A small network was shown many inputs. Here are its activations along a few directions, one row for each input.
In each table, some parts of the input vary, and every possible input appears once, in random order.
A made-up example of a description, with smaller parts first: one of 4 places along a line, together with either a single point or one of 11 places around a ring or (one of 2 separate values, together with one of 8 places around a ring).
Shared parts are said once, and a part with two or three values counts as separate values.
In the rows, 128 means zero.

Other details of the inputs vary at random and push rows far along two fixed directions, the same in every table; ignore that.

Table:
R1: [130 137 145 150 151 121 128 125 138 138 118 127 128 132]
R2: [107 110 157 189  72 161 116 202 132 180 134 110 120 106]
R3: [140 143  84  77 186  76 142  42 123  86 150 147 140 145]
R4: [145  61  84 106 110 139 169  92 132  94  67 151  89  97]
R5: [127 114 154 177  85 179 108 205 136 168 100  86 125 113]
R6: [115 167 176 166 114 153 104 179 130 176 160 105 147 143]
R7: [147  96 118 121 129 125 154 101 133 108  94 149 102 117]
R8: [121 107 109 111 104 142 149 124 124 132 114 137 115 121]
R9: [141 130 156 151 122 146 126 150 133 138 115 110 127 130]
R10: [157  87 107  94 127 116 174  79 130  91  84 155 100 121]
R11: [101 115 144 181  75 168 115 202 135 183 128 102 124 102]
R12: [126 129 143 160 101 131  96 178 117 149 147 108 122 123]
R13: [142  93 104 102 130 135 154 104 133 111  85 133 107 122]
R14: [139 188 125  83 199  73 117  78 120 105 174 135 149 177]
R15: [126 125 128 146 145 136 124 134 142 143 109 117 128 122]
R16: [137  96 109 133 100 112 132 123 120 112 132 132 112 116]
R17: [128 172 132  88 185  97 142  71 126 123 158 150 141 165]
R18: [106 185 180 169 142 139  88 185 132 189 167 108 147 141]
R19: [ 87 236 175 128 214 105  67 140 129 129 172 130 212 153]
R20: [132  79 104 139  74 145 121 157 117 129 116 116 103 100]
R21: [133 137 101  80 152 117 164  57 133  99 133 154 136 142]
R22: [144 102  93 100 102 124 142 102 121  91 125 125 116 123]
R23: [105  92 143 144  80 142 120 158 119  92 107 157 141  93]
R24: [107 232 151 113 230 103  99 105 140 161 185 129 176 171]
R25: [155  69  87 102  76 120 163  94 116  72 113 146  95 118]
R26: [129 128 117 119 121 124 112 139 117 130 140 109 125 135]
Each input here is: one of 2 separate values, together with either a single point or (one of 3 separate values, together with one of 4 places along a line).
The inputs of R2 and R11 match in every part but the choice among 2 separate values. If R16 is changed in the same way as R2 into R11, which row does it become? -> R3
Which other rows does R12 become when the choice among 3 separate values takes its other values? List them by row number. -> R7, R18

Table:
R27: [172  32 114 170  23 159 141 183 121 122  92  90  63 107]
R28: [134 156 193 196 144 170 119 176 154 194 101 105 128 131]
R29: [116 176 123 101 220 117 151  74 156 143 119 141 151 156]
R30: [138  65  94  83  68 108 192  68 115  63 116 184  98 104]
R31: [130  58  83  61  91 138 163  74 114   6  54 182 138  86]
R32: [136 177  94  92 186  89 102  84 122 125 175  97 149 160]
R33: [ 86 149 146 159  82 148  91 190 109 161 184 122 147 120]
R34: [112 149 187 175  82 135 104 187 118 157 171 113 146 138]
R35: [117 167 113  97 215 117 154  69 157 140 123 140 160 145]
R36: [119  59  56  78  59 123 172  65 115  63 137 185 110  88]
R37: [164 177 120  98 196  81 121  86 132 115 156 111 130 176]
R38: [115 165 129  83 162  88 132  81 111 109 179 163 144 156]
R39: [116 146 176 170 148 169 114 185 150 206 100 107 122 129]
R40: [143 139 141 157 119 136  78 200 114 181 146  71 114 148]
R41: [124 145 128 159 111 141  79 195 111 175 159  64 124 137]
R42: [114  26 125 182  39 139 111 191 117  73  53 155 112  42]
R43: [140 189 154 113 230 117 154  70 160 143 112 146 140 154]
Describe the family of inputs behind these rows. -> either one of 2 separate values or (one of 3 separate values, together with one of 5 places along a line)
What sort of input is R43? -> one of 3 separate values, together with one of 5 places along a line

Table:
R44: [155 118  74  82 179  91 202  12 152  91 112 173  91 134]
R45: [ 98 215 168 142 197  89 102 120 144 137 190 152 177 158]
R46: [133  90 168 167  30 178 126 195 113 116 115 123 115 110]
R47: [151 122 121  74 153  75 178  40 122  52 127 188 131 143]
R48: [121 170 121 147 147 108  47 190 108 151 187  64 154 165]
R49: [139  69 143 162  71 154 113 203 124 123  68  95 112  96]
R50: [127 193 161 156 229  99  66 138 133 140 141 111 164 148]
R51: [158  77 151 172  37 197 140 196 135 167  83  89  85 112]
R52: [ 87 188 170 153 136 134 103 155 127 165 180 123 182 138]
R53: [112 196 144 128 137  85  71 138 102 137 227 110 157 163]
R54: [147  69 143 183  78 161 140 169 133 172  82 118  71  97]
R55: [ 88 211 139 126 191 140  66 165 123 164 152 103 184 137]
R56: [125  82  66  81 128 123 166  56 126  75  85 154 131  92]
R57: [120  38  96 145  44 187 184 140 143 160  83 121  84  86]
R58: [157  54 111 126  61 167 137 154 124  77  62 112 103  97]
R59: [174 117 104  65 177  86 200  23 136  87  90 158  97 162]
R60: [140 126  73  77 199  79 154  29 139  57 104 170 132 120]
R61: [111 189 201 175 169 108  84 163 127 162 172 141 166 145]
R62: [ 93 194 155 123 176 157 107 160 143 212 160 104 151 160]
R63: [ 84  72 129 144  22 185 135 195 120 146 112 143 115  86]
R64: [170  98  52  61 127  84 167  45 113  97 161 136  88 141]
The inputs of R62 and R63 match in every part but one. If R64 is changed in the same way as R62 into R63, which row does it become? -> R53
Describe the family of inputs behind these rows. -> one of 3 separate values, together with either a single point or one of 6 places along a line
A walk changes only the place on the line of 6. It starts at R51 and steps to R59. List the rest of the walk in order. -> R54, R44, R57, R62
Which other rows agree with R60 in the choice among 3 separate values? List them by row number. -> R48, R49, R50, R55, R56, R58
